A small network was shown many inputs. Here are its activations along a few directions, one row for each input.
Each table varies a few parts of the input and shows all the possible inputs, shuffled.
A made-up example of a description, with smaller parts first: one of 3 separate values, together with either a single point or one of 11 places around a ring or (one of 4 places along a line, together with one of 5 places around a ring).
Shared parts are said once, and a part with two or three values counts as separate values.

Rows:
r1: .06  .26  .16  -.14  .10  .09  .03  -.08  -.15  .17  .01  .11  -.03  .16  -.29  -.06  .14  -.26  -.17  .15
r2: .20  .31  .10  -.28  .05  .16  .12  .04  -.25  .34  .13  .23  -.03  .30  -.27  -.15  .29  -.44  -.16  .07
r3: .24  .22  -.04  -.01  .02  .40  .11  .21  -.40  .43  .23  .35  .14  .15  -.31  -.12  .10  -.36  -.07  -.11
r4: -.06  .11  -.01  .14  .14  .24  -.08  .07  -.21  .06  .05  .14  .19  -.07  -.16  .05  -.24  -.04  -.10  -.02
r5: -.48  .12  .10  .03  .16  -.08  -.11  -.18  .19  -.32  -.16  -.15  .00  -.05  .00  .35  -.29  .14  -.34  .20
r6: .06  .04  .21  .03  -.11  -.13  -.30  .04  -.07  -.06  .02  .14  -.07  -.02  .00  .10  -.09  -.26  -.11  .20
r7: .38  -.53  -.48  -.25  -.07  -.28  .50  .10  .38  -.08  -.13  -.47  .01  -.04  .63  -.36  .66  .77  .78  -.45
r8: -.19  -.07  .16  .12  -.10  -.20  -.33  -.02  .09  -.17  -.08  .06  -.17  -.13  .05  .26  -.32  -.07  -.21  .21
r9: .37  .17  .19  -.10  -.23  .03  -.10  .21  -.26  .34  .20  .32  -.15  .20  -.16  -.10  .24  -.57  -.07  .10
r10: -.47  -.08  .07  .26  -.11  -.06  -.12  -.28  .21  -.36  .03  -.23  .03  -.16  .01  .10  -.47  -.01  -.15  .04
r11: .19  .11  .10  -.05  -.23  .23  .09  -.05  -.21  .25  .31  .18  .00  .22  -.24  -.40  .13  -.58  -.01  -.07
r12: .45  -.39  -.58  -.15  .18  -.13  .50  .30  .24  .13  -.19  -.29  .13  -.11  .58  -.12  .62  .97  .71  -.46
r13: -.36  .10  .10  -.04  .16  -.03  -.11  -.19  .08  -.15  -.18  -.04  -.07  -.01  -.06  .18  -.26  .05  -.29  .18
r14: -.31  -.06  .13  .21  -.09  -.26  -.36  -.02  .20  -.34  -.08  -.06  -.11  -.16  .11  .43  -.36  .05  -.26  .23
r15: -.46  .05  -.07  .31  .16  .11  -.12  .02  .07  -.20  -.05  -.04  .17  -.21  -.06  .36  -.50  .23  -.20  .00
r16: .52  -.47  -.40  -.30  -.06  -.43  .29  .29  .35  -.10  -.19  -.31  -.15  -.05  .70  -.04  .70  .82  .71  -.27
r17: -.32  .02  -.06  .24  .16  .18  -.10  .02  -.04  -.04  -.07  .07  .09  -.17  -.12  .20  -.47  .12  -.17  -.02
r18: .09  .17  .01  .13  .09  .32  .03  .11  -.30  .26  .11  .23  .14  .01  -.34  -.03  -.04  -.18  -.07  -.03
r19: .39  -.32  -.45  -.44  .19  -.31  .47  .12  .37  -.05  -.29  -.40  -.06  .03  .61  -.12  .79  .93  .62  -.38
r20: .05  .06  .15  .09  -.17  .13  .03  -.16  -.12  .08  .18  .06  .01  .08  -.26  -.31  -.02  -.41  -.01  .02
r21: -.35  -.10  .08  .19  -.11  .00  -.10  -.28  .10  -.21  .01  -.11  -.04  -.11  -.05  -.06  -.44  -.11  -.12  .02
r22: -.11  -.01  .13  .10  -.11  .05  -.08  -.22  -.05  -.12  .11  -.04  .06  .01  -.09  -.22  -.21  -.27  -.04  .02
r23: .22  .11  .23  .03  -.17  -.05  -.19  .09  -.16  .16  .09  .22  -.13  .05  -.18  .00  .10  -.40  -.07  .19
r24: -.10  .19  .15  -.14  .15  .02  -.09  -.13  -.07  -.04  -.06  .03  .03  .09  -.11  .03  -.05  -.12  -.20  .16
The inputs of r17 and r13 match in every part but one. If r3 is changed in the same way as r17 into r13, which row does it become?
Answer: r2
What is each input in this table made of?
Answer: one of 4 separate values, together with either a single point or one of 5 places along a line
Change only the choice among 4 separate values in r7. List by row number the other rows that result.
Answer: r12, r16, r19
Change only the place on the line of 5 in r9. List by row number the other rows that result.
Answer: r6, r8, r14, r23

Rows:
r25: .08  .24  .47  .00  -.28  -.08  -.35  -.10  -.21  .03  .19  .27  -.19  .17  -.29  .04  -.06  -.81  -.39  .40
r26: .26  .18  .14  -.03  -.11  .25  -.01  .05  -.33  .35  .22  .33  -.04  .17  -.34  -.24  .09  -.55  -.09  .03
r27: -.37  .02  -.21  .24  .21  .25  .13  -.02  .02  -.04  -.01  -.08  .26  -.15  -.05  .16  -.37  .27  -.11  -.17
r28: -.48  .15  -.05  .32  .16  .35  -.04  -.02  -.11  -.04  .04  .07  .20  -.14  -.29  .21  -.57  .01  -.27  -.04
r29: .58  -.18  -.32  -.29  .01  -.06  .37  .31  -.03  .33  -.04  -.02  .01  .09  .28  -.29  .69  .33  .53  -.29
r30: .39  -.16  .02  -.25  -.25  -.33  .03  .08  .14  -.05  .04  -.11  -.19  .12  .28  -.17  .51  .00  .31  -.02
r31: .48  -.08  -.16  -.23  -.03  .07  .25  .19  -.13  .28  .09  .07  .04  .14  .12  -.32  .47  .04  .36  -.23
r32: .03  -.25  .00  -.19  -.16  -.45  -.07  -.07  .34  -.33  -.14  -.25  -.25  -.01  .40  .04  .18  .22  .16  .03
r33: -.49  .18  .33  .29  .05  .01  -.44  -.17  -.06  -.24  -.03  .11  .03  -.13  -.25  .28  -.68  -.31  -.48  .36
r34: -.33  -.10  .03  .18  .03  -.14  -.14  -.17  .19  -.27  -.12  -.20  .04  -.19  .11  .15  -.35  .18  -.08  .05
r35: .16  .07  .33  -.04  -.33  -.13  -.20  -.06  -.07  .01  .15  .14  -.24  .15  -.16  -.08  .11  -.58  -.13  .26
r36: .34  .07  -.01  -.10  -.06  .14  .15  .09  -.20  .35  .15  .17  .02  .16  -.08  -.30  .28  -.28  .12  -.11
r37: -.57  .34  .10  .34  .21  .39  -.20  -.01  -.20  -.02  .06  .20  .22  -.10  -.42  .31  -.69  -.23  -.51  .09
r38: -.13  -.12  .17  -.08  -.21  -.37  -.17  -.16  .28  -.25  -.08  -.15  -.25  .00  .20  .05  -.02  -.09  -.08  .17
r39: .31  -.15  -.44  -.17  .28  .16  .48  .23  -.01  .23  -.12  -.13  .21  .00  .18  -.18  .49  .63  .45  -.35
r40: -.16  -.23  -.12  .06  .08  -.20  -.05  -.11  .27  -.35  -.19  -.27  .02  -.20  .30  .14  -.12  .50  .14  -.08
r41: -.20  -.14  -.36  .12  .23  .18  .22  .06  .10  -.11  -.07  -.15  .25  -.16  .14  .14  -.15  .59  .12  -.28
r42: .52  -.24  -.13  -.34  -.19  -.44  .17  .20  .25  .01  -.06  -.20  -.22  .08  .45  -.14  .71  .27  .50  -.08
r43: -.03  -.32  -.24  -.01  .15  -.30  .09  -.02  .38  -.29  -.30  -.34  -.03  -.23  .47  .17  .11  .80  .31  -.16
r44: .18  -.32  -.13  -.26  -.10  -.55  .07  .02  .44  -.26  -.24  -.33  -.29  -.03  .57  .07  .39  .52  .34  -.04
r45: -.08  .25  -.01  .10  .18  .45  .12  .00  -.33  .26  .14  .23  .20  .05  -.45  -.11  -.18  -.22  -.12  -.08
r46: -.41  .00  .18  .26  -.01  -.03  -.30  -.17  .05  -.27  -.07  -.03  -.01  -.17  -.13  .19  -.56  -.09  -.25  .22
r47: .03  .14  -.17  .02  .22  .36  .28  .02  -.20  .27  .07  .05  .26  .05  -.19  -.17  .05  .04  .06  -.19
r48: -.06  -.25  -.49  .06  .30  .07  .34  .15  .22  -.03  -.19  -.23  .21  -.17  .31  .15  .10  .87  .29  -.34
r49: .20  -.02  -.31  -.10  .23  .29  .37  .13  -.11  .18  .01  -.04  .25  .03  .02  -.21  .25  .35  .28  -.29
r50: .25  -.02  .18  -.11  -.29  -.24  -.06  -.03  .08  .02  .10  -.01  -.20  .14  .08  -.16  .32  -.32  .06  .12
r51: .16  .37  .29  .01  -.06  .30  -.18  .02  -.44  .39  .26  .44  -.01  .20  -.49  -.11  -.07  -.76  -.35  .14
r52: -.17  .45  .14  .13  .21  .51  -.05  -.01  -.41  .29  .15  .34  .22  .08  -.60  .01  -.30  -.45  -.38  .03
r53: -.22  -.03  .33  .00  -.25  -.26  -.33  -.19  .12  -.25  -.01  .01  -.28  .00  -.02  .12  -.24  -.35  -.27  .34
r54: -.29  .16  .46  .04  -.20  -.20  -.47  -.22  -.01  -.21  .02  .13  -.22  .05  -.13  .23  -.39  -.58  -.50  .51
The inputs of r53 and r26 match in every part but one. If r32 is changed in the same way as r53 into r26, which row does it become?
Answer: r31
What is each input in this table made of?
Answer: one of 5 places along a line, together with one of 6 places around a ring
Start at r39 and move only the place on the line of 5, one step at a time. The first step leads to r49. Which rows follow, in order?
Answer: r47, r45, r52
Start at r29 and move only the place on the ring of 6, one step at a time. The first step leads to r42. Which rows follow, in order?
Answer: r44, r43, r48, r39
Change only the place on the line of 5 in r37. List by row number the other rows that result.
Answer: r27, r28, r41, r48

Rows:
r55: -.06  .17  -.04  -.04  .13  .40  .14  -.05  -.25  .20  .14  .19  .12  .13  -.30  -.15  -.15  -.24  -.17  -.02
r56: -.17  .15  .27  .07  -.22  .00  -.18  -.22  .01  -.08  .18  .03  -.04  .11  -.18  -.11  -.10  -.52  -.28  .10
r57: -.12  -.22  -.40  .01  .14  .06  .30  .12  .20  -.02  -.13  -.23  .05  -.14  .20  .03  .06  .57  .24  -.38
r58: .40  .03  -.04  -.22  .05  -.08  -.03  .26  -.06  .11  -.01  .12  -.06  .05  .15  .05  .38  .12  .21  -.05
r59: .06  .20  .15  -.24  .03  .05  -.07  .08  -.22  .16  .00  .26  -.12  .18  -.18  .10  .07  -.33  -.27  .21
r60: .26  .21  .13  -.20  .07  -.04  -.02  .12  -.20  .32  -.04  .23  -.10  .10  -.12  -.03  .26  -.24  -.04  .12
r61: -.22  -.22  -.30  -.05  .27  -.03  .23  -.05  .25  -.26  -.28  -.42  .22  -.22  .28  -.01  .01  .75  .25  -.24
r62: -.52  .07  .08  .44  .11  .26  -.25  -.15  -.10  -.17  -.07  .10  .18  -.26  -.16  .24  -.78  -.03  -.33  .08
r63: -.45  .22  .10  .31  .12  .31  -.06  -.09  -.14  -.09  .10  .07  .16  -.07  -.34  .20  -.52  -.14  -.27  .10
r64: .39  .04  .05  -.15  .01  -.01  -.02  .21  -.16  .23  -.03  .19  -.07  .07  -.07  -.01  .44  -.05  .10  .10
r65: .07  -.15  -.19  -.14  .08  -.26  .10  .17  .32  -.10  -.24  -.10  -.20  -.02  .38  .23  .25  .57  .15  -.09
r66: -.36  .08  .19  .22  .07  -.11  -.51  -.04  -.04  -.19  -.14  .11  -.09  -.18  -.09  .46  -.59  -.09  -.46  .33
r67: .39  -.12  .08  -.03  -.25  -.01  .06  .00  -.08  .11  .11  .01  -.08  .10  -.05  -.34  .32  -.27  .21  .00
r68: -.34  .10  .27  .20  -.23  -.07  -.25  -.18  .08  -.27  .14  -.01  -.08  -.04  -.23  .03  -.39  -.42  -.24  .23
r69: .28  .01  -.12  .05  .08  .30  .21  .10  -.22  .29  .10  .12  .18  .05  -.21  -.25  .20  .05  .17  -.15
r70: .25  -.03  -.25  -.02  .10  .20  .19  .17  -.16  .17  .10  .07  .20  .01  -.02  -.17  .17  .18  .29  -.35
r71: -.23  .27  .05  .18  .15  .35  .03  -.15  -.17  .10  .16  .11  .19  .03  -.32  .05  -.25  -.25  -.33  -.02
r72: -.09  .29  .24  -.03  .04  .00  -.20  -.02  -.12  .07  .01  .16  -.04  .10  -.22  .29  -.06  -.33  -.43  .21
r73: .07  -.15  -.39  .04  .09  .09  .30  .21  .05  .14  .02  -.10  .24  -.04  .17  -.05  .17  .35  .27  -.30
r74: .24  -.07  -.16  -.15  .02  -.17  .09  .31  .16  .08  -.07  -.04  -.02  .03  .36  .17  .36  .32  .18  .01
r75: -.43  -.13  .31  .33  -.18  -.12  -.44  -.24  .12  -.34  .03  .01  -.07  -.20  -.08  .09  -.67  -.29  -.30  .23
r76: .20  -.27  -.14  -.03  -.27  -.23  .18  .06  .16  -.03  .09  -.21  -.05  .01  .36  -.15  .27  .12  .29  -.10
r77: -.03  -.16  -.14  -.16  .29  -.38  .04  -.02  .35  -.34  -.36  -.31  -.06  -.07  .45  .20  .20  .73  .17  .04
r78: -.06  -.37  -.12  -.11  -.02  -.38  .09  -.31  .40  -.41  -.21  -.46  -.04  -.13  .44  -.05  .09  .53  .33  -.03
r79: .22  .06  .16  -.09  -.19  -.02  .02  -.09  -.10  .21  .11  .05  -.11  .16  -.08  -.38  .17  -.46  .11  .02
r80: .14  .18  -.05  .00  .16  .29  .19  .00  -.25  .38  .10  .15  .15  .08  -.25  -.28  .02  -.14  .04  -.12
r81: -.28  .26  .23  .08  .03  -.06  -.30  .03  -.06  -.11  -.03  .11  -.08  -.01  -.26  .43  -.34  -.22  -.39  .33
r82: .03  -.35  -.19  -.07  -.20  -.29  .16  -.11  .35  -.18  -.05  -.28  -.22  -.08  .36  -.04  .14  .36  .30  -.18
r83: .38  -.15  -.02  -.10  -.24  -.12  .07  .04  -.04  .00  .13  -.06  -.07  .05  .17  -.26  .26  -.09  .31  -.16
r84: -.01  .06  .19  -.13  -.24  .07  -.06  -.13  -.09  .04  .16  .11  -.11  .22  -.15  -.29  .01  -.52  -.12  .10
The inputs of r80 and r79 match in every part but one. If r61 is changed in the same way as r80 into r79, which row does it become?
Answer: r78
What is each input in this table made of?
Answer: one of 3 separate values, together with one of 10 places along a line
Change only the place on the line of 10 in r77. List by row number the other rows that result.
Answer: r58, r59, r60, r64, r65, r66, r72, r74, r81
Change only the choice among 3 separate values in r74. List by row number the other rows that result.
Answer: r73, r76
